A small network was shown many inputs. Here are its activations along a few directions, one row for each input.
In each table, some parts of the input vary, and every possible input appears once, in random order.
A made-up example of a description, with smaller parts first: one of 3 separate values, together with either a single point or one of 11 places along a line or (one of 5 places around a ring, together with one of 6 places along a line).
Shared parts are said once, and a part with two or three values counts as separate values.
In the rows, zero is written as 128.

Other details of the inputs shift rows strongly along three fixed directions, in all tables alike. That doesn't count.

Rows:
R1: [160 148 122 119 104  84 141  99 189 134 160 112 141 170]
R2: [ 61 154  96 102 175  95 119 138  62 156 130 129 122 157]
R3: [185 121 149 152  91 154 113 129 156 110 118 147 123 105]
R4: [135 124 126 133 113  97 129  85 169 128 157 121 114 175]
R5: [180 142 180 129  88 143 159 108 188 100 104 126 176  93]
R6: [163  82 142 167 138 179 112 134 114 103 119 141 109 122]
R7: [192 128 150 138  83 156 140 127 148  99 107 145 135 123]
R8: [185 108 130 162 140 169 100 167 100 128 107 153 128 129]
R9: [182 104 152 150 130 165 128 149 118 127 107 155 143 130]
R10: [187  78 148 150 134 164 140 139 117 108 120 149 127 125]
R11: [ 93 130 138 106 125 142 131 162  98 133 121 151 111  62]
R12: [ 64 160 132  70 112  65 155 114 155 176 161 130 132 102]
R13: [139 127  96 149 129 101  95 104 145 127 154 121  95 181]
R14: [144 105  94 154 191 110 120 119  94 132 138 116 133 202]
R15: [174 101 137 166 117 164 100 132 134 116 120 149 106 107]
R16: [188 141 132 156 113 157 104 135 131  92  95 128 138 120]
R17: [ 81 131 132 120 149 165 124 156  71 122 101 140 120  83]
R18: [150 124 107 146 142 109 108 113 117 151 138 134 122 198]
R19: [159 150 120 127 121  91 137  93 163 125 136 111 149 188]
R20: [ 90 147  77 144 132 171  64 171  30  98  88 145  69 111]
R21: [128 114 114 149 142 110 110  94 169 144 165 106 124 163]
R22: [149 129 121 142 143 103 118 103 136 151 138 125 139 183]
R23: [152 123 137 131 152  91 135 113 175 163 158 115 164 164]
R24: [166  89 171 143 119 161 142 126 150 117 128 147 130 100]
R25: [ 67 182 131  61  95  60 161 120 156 169 150 124 141 111]
R26: [ 90 146 115 128 136 157  87 166  60 124  90 144 113  85]
R27: [169 126 155 148 103 166 135 109 167  85 105 119 143 108]
R28: [157 146 116 139 127  93 111 104 161 143 142 114 144 180]
R29: [152 114 124 132 147  93 129 116 166 161 171 122 139 176]
R30: [ 87 167  86 124 128 163  85 170  41  89  80 134  87  96]
R31: [ 70 108 181  74  89 147 214 156 160 140 135 103 157  28]
R32: [176 113 168 141  96 156 140 129 148 130 116 156 141 106]
R33: [194 119 160 139  80 152 142 113 171  92 117 142 132 117]
R34: [121 141 159 102  95  90 180  68 232 125 163  90 161 130]
R35: [128 118 107 156 154 114  99 101 153 141 153 108 124 170]
R36: [127 133  90 158 146 113  86 105 140 123 144 105 111 186]
R37: [114 126 188  70 102 125 210 148 149 144 124 147 175  51]
R38: [169 121 155 160 110 164 113 116 153  98 101 129 146 119]
R39: [130 125  89 156 135 107  90 104 141 122 154 114  93 186]
R40: [ 66 172 115  77 126  75 141 135 117 182 140 132 136 125]
R41: [ 80 150 116 120 112 163 110 151  69 104  92 142  95  90]
R42: [ 61 170  92 102 153  89 104 138  76 162 128 127 118 137]
R43: [168  98 143 167 114 166 107 126 149 113 124 139 116 100]
R44: [195  98 154 145 132 154 148 153 146 129 118 140 165 109]
R45: [121  97  94 151 191 119 124 109 109 127 147 103 122 190]
R46: [ 90 127 109 123 167 154 113 180  49 116  95 134 124  87]
R47: [162 104 167 158 117 170 131 109 166 115 115 130 148  98]
R48: [153  89 147 164  95 185 131 133 151 121 127 115 113 104]
R49: [163 104 183 144 127 155 140 131 185 125 124 123 175  77]
R50: [136  86  97 140 173 104 129 108 112 129 160 119 104 197]
R51: [ 52 193 123  70 117  67 142 123 132 160 132 115 148 106]
R52: [112 161 146  99  89 139 142 153 103 129  91 157 137  90]
R53: [ 79 189  79  82 125  79 121 143  87 144 125 123 113 158]
R54: [119 108 133 132 150 103 137  99 189 150 177  99 144 146]
R55: [107 135 173  85 105 135 173 153 126 147 119 158 151  67]
R56: [ 93 151 121 106  98 152 130 145  85  91  94 139  94  84]
R57: [141 129 126 144 145 104 120  96 145 147 141 120 144 172]
R58: [173 133 120 163 121 168  88 140 118  82  92 125 122 125]
R59: [147 128 143 123 101  88 143  81 192 137 160 123 134 169]
R60: [129 109 109 153 178 116 104 108 123 135 145 111 130 192]
R61: [121 101 118 145 163 119 123  98 145 137 163 106 122 177]
R62: [147 121 151 123 147  91 155 101 176 160 154 119 171 165]
R63: [ 64 148 119  77 139  72 147 131 129 171 163 129 123 119]
R64: [110 126 163  84 115 125 178 156 136 139 130 144 150  44]
R65: [152 107 100 147 182 108 125 126  95 138 134 121 135 202]
R66: [ 34 150 138  64 130  68 172 118 161 171 174 112 140  87]
R67: [181 123 129 155  98 161 108 134 138  84 110 139 103 111]
R68: [113 185 143  84  92 127 147 153 117 121  91 135 151  66]
R69: [153 132 126 132 110  95 130  95 165 139 152 125 131 190]
R70: [ 46 131  91  88 166  81 145 137  97 149 161 110 111 128]
R71: [174 120 126 161 101 167 107 132 140  80 110 131 105 111]
R72: [150 106  83 162 195 110 100 132  94 133 141 113 128 197]
R73: [129  97  71 166 206 127  90 128  63 119 130 112 107 215]
R74: [176  95 191 129 104 150 162 121 180 128 133 149 154  90]
R75: [ 88 142 106 135 146 168  83 162  31 115  79 150  99 107]
R76: [189 131 133 158 103 161 101 146 125 116 100 147 131 127]
R77: [158 148 143 110  99  82 167  87 203 137 149 113 166 172]
R78: [193 127 141 147  89 155 118 131 153  94 114 141 119 109]
R79: [155 111 162 134  64 171 162 125 188  99 124 101 132  91]
R80: [166  80 117 175 161 182 108 152 104  98 119 126 116 118]
R81: [113 114  85 154 120 128 108 119 127 127 149  94  82 189]
R82: [101 139 163  93  91 136 154 137 120 139 114 161 128  62]
R83: [ 69 115 147 101 103 164 159 167 111 137 122 117 116  61]
R84: [148 116  91 164 184 113  83 128 105 141 143 118 123 197]
R85: [117 137 141 101 142 135 152 174  91 139 102 141 157  72]
R86: [109 153 171  86  85 128 161 147 147 154 122 152 153  44]
R87: [167  72 143 159 144 175 138 134 117  97 122 133 121 116]
R88: [124 143 118 124 115  99 133  94 188 119 156  94 131 150]
R89: [124 152 132 118 120  95 143  87 179 119 139  98 153 157]
R90: [ 44 148 104  94 134  93 130 114  96 152 146 127  97 132]
R91: [185 130 157 151  99 156 123 125 142 110  96 142 151 122]
R92: [141  88  72 157 185 108  97 128  97 127 159 118  89 200]
R93: [115 134 195  65  95 114 214 151 180 155 137 138 190  25]
R94: [155 131 103 152 152 105  94 116 126 153 140 123 128 186]
R95: [182 116 154 143  85 157 137 113 163  85 114 138 120 113]
R96: [126  97  72 165 199 121  96 127  97 125 148 103 109 194]
R97: [ 38 133 100  85 171  95 157 128  87 147 150 107 118 133]
R98: [ 67 147 125  64 149  70 186 135 113 172 143 126 155 137]
R99: [ 37 176 128  76 117  84 154 106 141 146 137 109 137 112]
R100: [ 81 134 110 130 131 171 100 154  50 116  96 148  89  94]
R101: [162  96 140 171 149 177 103 143 130 111 116 130 130 108]
R102: [ 90 141  94 135 119 166  88 158  38  96  89 154  67 114]
R103: [ 97 128 103 132 128 163  92 159  33 116  94 166  69 108]
R104: [ 58 181  99  92 134  85 121 124  86 144 119 124 122 147]
R105: [ 86 165 125 112 114 146 103 159  86 115  89 136 124  75]
Each input here is: one of 5 places along a line, together with either a single point or (one of 2 separate values, together with one of 10 places around a ring).
Changing only the place on the line of 5 turns R65 into R19. The same change can be made to R46. Which row results?
Answer: R58
Changing only the place on the line of 5 turns R40 into R8. The same change can be made to R94. Which row results?
Answer: R23
Changing only the place on the line of 5 turns R50 into R24. The same change can be made to R31. Which row results?
Answer: R83
Which other rows does R25 become when the place on the ring of 10 takes its other values? List them by row number.
Answer: R3, R13, R20, R28, R36, R39, R51, R76, R105
Which other rows does R63 become when the choice among 2 separate values takes its other values? List them by row number.
Answer: R74
A walk changes only the place on the ring of 10. It starts at R33 and steps to R7. List the rest of the walk in order.
Answer: R77, R19, R5, R89, R27, R34, R56, R95
Which other rows does R52 become when the place on the line of 5 takes its other values? List them by row number.
Answer: R9, R18, R77, R98

Rows:
R106: [ 94 136  99 121 145 101 110 124 116 146 149 116 109 152]
R107: [130 117 119 129 145 101 143 102 162 134 158 102 136 166]
R108: [ 88 141 160  85 119 101 180 114 176 144 143 109 168  89]
R109: [149 137 197 109  83 156 164 144 172 127 102 147 173  27]
R110: [105 139 102 108 140  95 134 125 108 140 144 123 118 162]
R111: [ 67 143 114  98 128 146 129 165  55 122 106 147  97  89]
R112: [ 84 157 116 100 122 131 113 168  65 136 102 151 106  87]
R113: [163 118 126 158 142 146 103 134 115 119 111 138 130 143]
R114: [136 125 121 131 130  93 128 103 159 152 160 121 128 172]
R115: [149 111 129 155 144 155 112 131 116 114 116 124 131 129]
R116: [ 94 126 101 119 144 106 121 120 111 143 149 121 103 162]
R117: [109 145 129 112 125 152 129 167  75 118  91 146 129  89]
R118: [131 112 119 130 140 100 143 102 160 134 159 106 130 167]
R119: [187 133 151 153  86 161 119 117 163  94 105 134 134 117]
R120: [169 107 125 153 129 148 116 133 114 113 122 142 114 151]
R121: [169 107 126 156 126 151 111 132 114 120 121 144 111 149]
R122: [120 144 119 127 112  95 130  86 179 124 150  98 129 163]
R123: [196 105 148 157 120 161 131 130 149 107 117 134 144 127]
R124: [149 112 129 158 144 153 109 129 123 116 118 129 129 129]
R125: [ 91 149 100 115 152 109 115 142  79 139 117 131 121 145]
R126: [155 104 124 157 128 157 107 132 124 120 127 135 112 131]
R127: [ 83 149 162  86 111  99 170 117 182 154 147 116 162  73]
Describe the family of inputs behind these rows.
Answer: one of 2 separate values, together with either a single point or one of 10 places around a ring
Changing only the choice among 2 separate values turns R118 into R110. The same change can be made to R106. Which row results?
Answer: R112
